Here are a small network's activations along a few directions, averaged over the inputs that share one value of a field.
Values that are neighbours, or in one group, have similar rows; names and order tell nothing.
In the rows, zero is written as 500.
Strong random noise was added to every row along 5 fixed directions; ignore it. To show where, here is one row again and again, with new noise each time:
[505 445 406 515 456 484 498 422 375 552 421 411 408 554 407 481 493 441]
[619 660 612 426 594 608 427 500 492 406 620 602 471 561 470 472 471 623]
[401 501 499 583 460 449 560 399 441 512 493 556 390 476 516 641 376 601]
[538 538 456 404 459 534 534 511 356 469 478 495 534 498 473 508 470 490]
[450 488 450 484 392 465 591 496 380 520 408 521 494 452 528 618 452 517]
[659 663 618 401 517 610 412 592 515 456 487 608 470 548 503 512 594 587]
[609 517 561 404 418 526 593 637 479 499 421 593 641 489 571 537 571 537]


U, 9 values:
u6: [586 535 579 614 544 559 414 471 618 533 473 557 341 592 488 544 591 610]
u9: [484 500 419 393 487 505 499 370 488 412 492 301 468 447 423 404 511 401]
u1: [549 396 651 446 592 456 683 589 568 437 783 712 916 515 630 469 275 654]
u5: [444 703 381 265 352 612 451 690 393 365 413 453 591 300 626 605 599 360]
u8: [359 609 356 251 324 506 382 473 420 458 332 344 392 329 478 581 597 355]
u7: [427 461 480 713 532 496 434 361 636 541 473 398 212 483 423 473 510 512]
u4: [194 443 457 799 458 301 536 407 606 570 482 516 380 374 625 692 409 553]
u3: [494 416 435 684 681 521 271 421 485 683 470 418 250 683 307 385 531 380]
u2: [365 559 632 638 566 400 461 613 630 549 545 668 481 451 647 670 482 565]
U is arranged as a ring.
- Name the neighbours of u4, in listed order. => u5, u2
- Name the neighbours of u9, in listed order. => u8, u7

E, 30 values:
e7: [365 260 478 614 548 388 610 221 671 449 601 419 476 498 466 421 409 468]
e21: [402 416 540 558 358 422 503 455 639 549 345 505 383 447 547 584 614 491]
e19: [579 500 557 596 485 565 296 405 637 576 358 433 122 606 395 471 762 457]
e23: [272 587 414 397 441 464 584 548 285 425 662 631 725 314 621 623 239 508]
e6: [573 571 254  38 381 649 593 545 158 286 515 208 786 362 365 299 455 319]
e14: [618 432 639 560 391 408 600 596 611 562 347 619 547 480 620 637 667 610]
e27: [569 431 634 712 367 438 622 621 690 659 280 655 562 532 633 703 645 620]
e9: [458 535 478 531 504 498 414 545 377 572 525 557 496 491 495 578 466 476]
e29: [616 370 344 272 599 532 781 459 254 323 740 343 946 507 402 184 311 368]
e25: [454 220 471 685 376 423 547 556 625 739 328 513 527 591 545 475 586 417]
e24: [691 388 604 484 598 510 747 626 464 459 636 578 892 570 526 400 422 586]
e1: [384 497 517 549 450 406 713 566 336 502 573 694 727 366 634 740 233 666]
e11: [629 149 354 622 422 382 631 379 464 720 179 228 346 638 367 381 687 326]
e5: [104 378 317 566 339 304 605 339 482 543 421 368 390 366 544 679 391 383]
e8: [438 453 484 639 542 424 371 445 650 549 489 436 369 646 426 400 567 423]
e15: [412 381 360 343 299 515 731 471 483 444 388 389 617 386 534 479 490 388]
e2: [593 419 577 589 704 545 441 411 760 458 678 463 506 660 436 217 509 462]
e10: [523 530 486 626 707 563 525 366 407 516 727 550 502 591 374 406 248 664]
e13: [587 465 501 400 497 525 648 625 353 458 553 527 774 506 539 416 413 466]
e20: [278 361 558 751 630 314 555 417 552 648 653 642 463 532 592 618 281 626]
e30: [707 419 689 544 619 490 613 686 598 535 612 648 803 594 534 374 588 575]
e16: [469 600 498 387 628 559 265 516 520 373 699 456 455 551 422 337 423 438]
e28: [192 432 530 776 247 286 600 506 673 677 227 583 309 335 727 928 524 564]
e26: [529 574 335 402 609 523 581 320 149 326 608 331 564 463 392 433 265 487]
e3: [354 170 566 885 598 261 627 313 666 650 638 589 469 593 556 465 275 635]
e12: [587 464 560 507 461 482 665 489 576 484 417 528 580 431 587 505 545 565]
e4: [642 487 599 545 623 556 584 375 561 404 659 467 436 513 423 409 479 638]
e22: [369 575 345 495 228 430 345 756 363 735 108 483 363 365 568 762 698 293]
e17: [349 395 206 423 343 434 537 388 275 527 351 245 384 423 441 568 480 297]
e18: [437 674 512 297 542 621 415 606 573 353 656 555 654 413 578 436 511 472]
E is arranged as 5 separate groups.
- Which other values are in the same group as e18? Give them in the order they are listed. => e5, e8, e2, e16, e28
- Which other values are in the same group as e23? Give them in the order they are listed. => e9, e25, e20, e3, e22
- Which other values are in the same group as e29? Give them in the order they are listed. => e14, e11, e26, e12, e4
- Which other values are in the same group as e17? Give them in the order they are listed. => e7, e21, e19, e6, e15
